A small network was shown many inputs. Here are its activations along a few directions, one row for each input.
Each table varies a few parts of the input and shows all the possible inputs, shuffled.
Descriptions start from the smaller parts, as in this example, which fits no table here: one of 4 places along a line, together with either a single point or one of 9 places around a ring or (one of 3 separate values, together with one of 5 places around a ring).
Shared parts are said once, and a part with two or three values counts as separate values.
(in the rows, 128 means zero)

Other details of the inputs shift rows strongly along two fixed directions, in all tables alike. That doesn't count.

A family of inputs:
r1: [148 137 117 110 136 117 136 110 140 124 108 128]
r2: [149 121 124 123 134 117 134 136 114 135  95 131]
r3: [ 99 121  91 115  66 168  99 133  88 132 211 129]
r4: [116 101 105  95  53 170 103 161  80 119 193 121]
r5: [135 125 131 117 132 114 135 136 121 151  93 138]
r6: [130 138 119 105 144 117 124 111 138 131 100 130]
r7: [138 143 111 142 146 116 125 110 126 148 120 142]
r8: [133 137 124 109 135 123 128 110 144 134 100 133]
r9: [134 135 111 139 153 118 131 111 124 144 118 149]
r10: [138 124 135 120 123 121 138 134 126 153  93 141]
r11: [139 141 116 110 136 118 131 113 143 133 100 124]
r12: [100 131  87 116  67 163 102 134  87 134 208 126]
r13: [108 113 189 177 150 123 142 150 174  47 161  90]
r14: [142 121 128 120 128 123 134 141 128 155  90 133]
r15: [115 119  87  84  72 162  96 127  84  90 192 112]
r16: [130 144 114 142 142 116 126 110 126 152 119 138]
r17: [150 126 127 123 128 117 141 139 124 146  98 134]
r18: [143 130 110 141 146 123 136 110 129 148 118 148]
r19: [141 134 114 140 142 122 133 110 132 153 122 148]
r20: [153 113 125 121 131 123 142 136 122 142  94 137]
r21: [100 108 204 188 134 121 145 179 163  81 151  93]
r22: [141 138 118 110 133 115 137 109 141 131 105 126]
r23: [151 124 116 110 141 122 137 107 138 120 104 132]
r24: [136 139 117 140 141 123 132 108 132 154 120 154]
r25: [136 135 126 109 133 120 134 105 142 132 103 136]
r26: [138 130 126 123 126 120 136 145 126 152  93 128]
r27: [ 90 108 206 184 148 121 133 181 162  80 144  97]
r28: [102 109 196 176 149 128 138 145 175  49 160  99]
r29: [124 141 116 137 145 116 129 112 128 155 120 146]
r30: [ 95 133  85 116  68 168  95 140  87 133 208 122]
r31: [139 139 118 109 138 113 128 105 135 127 101 125]
r32: [142 129 115 106 147 116 132 107 131 117 104 135]
r33: [145 122 134 121 127 122 137 135 126 147  96 144]
r34: [ 95 133  85 115  74 165  87 135  82 130 203 121]
r35: [140 132 119 108 137 122 129 111 145 135  99 128]
r36: [132 135 122 106 141 114 130 108 137 128 105 132]
r37: [ 92 114 192 208 153 131 137 150 166  73 178 113]
r38: [148 126 128 122 133 114 132 136 119 141  96 132]
r39: [135 126 133 121 127 124 132 139 128 155  88 139]
r40: [143 123 130 117 136 115 134 137 121 144  96 140]
r41: [148 137 116 109 142 113 127 104 134 122 102 129]
r42: [142 129 123 110 134 119 135 107 144 131 105 130]
r43: [151 128 119 108 138 120 134 107 142 127 106 134]
r44: [100 115 102  96  54 167  91 165  72 120 188 109]
r45: [132 139 114 137 149 116 128 111 127 150 122 150]
r46: [107 128  86 116  70 164 100 135  86 127 212 128]
r47: [126 144 117 140 142 124 128 112 134 163 111 149]
r48: [142 139 107 143 145 119 137 113 127 146 119 143]
r49: [143 118 134 122 125 121 140 138 128 151  97 134]
r50: [ 77 123 193 205 159 125 126 157 169  82 175 104]
r51: [152 122 121 123 130 118 144 139 119 141  94 133]
r52: [144 133 124 109 136 121 133 105 141 127 105 139]
r53: [141 134 119 105 145 115 129 107 136 123 106 136]
r54: [112 136 111  67  80 185 107 121  80 110 195  99]
r55: [140 138 107 142 149 118 127 110 121 141 118 141]
r56: [130 138 115 141 142 125 128 116 136 159 117 141]
r57: [ 91 134 213 194 166 146 139 147 161  86 186  85]
r58: [111 102 103  95  53 173 104 158  74 114 189 126]
r59: [102  99 201 184 150 121 140 177 155  67 150 101]
r60: [140 128 129 122 128 114 133 135 119 147  93 130]
r61: [136 141 118 110 141 116 122 110 137 127  99 122]
r62: [128 141 119 140 138 121 134 107 133 160 116 151]
r63: [103 119 226 173 153 145 148 170 151  84 153  80]
Each input here is: one of 3 separate values, together with either a single point or (one of 4 places along a line, together with one of 5 places around a ring).
Changing only the choice among 3 separate values turns r34 into r61. The same change can be made to r29. Which row results?
Answer: r36
Changing only the choice among 3 separate values turns r6 into r50. The same change can be made to r8. Which row results?
Answer: r47
Which other rows does r24 become when the place on the line of 4 takes its other values? List them by row number.
Answer: r37, r47, r62
Which other rows does r35 become when the choice among 3 separate values takes its other values? List them by row number.
Answer: r14, r56
Which other rows does r39 become when the place on the line of 4 takes its other values? List them by row number.
Answer: r10, r33, r58
Which other rows does r31 become when the choice among 3 separate values takes its other values? List them by row number.
Answer: r16, r60
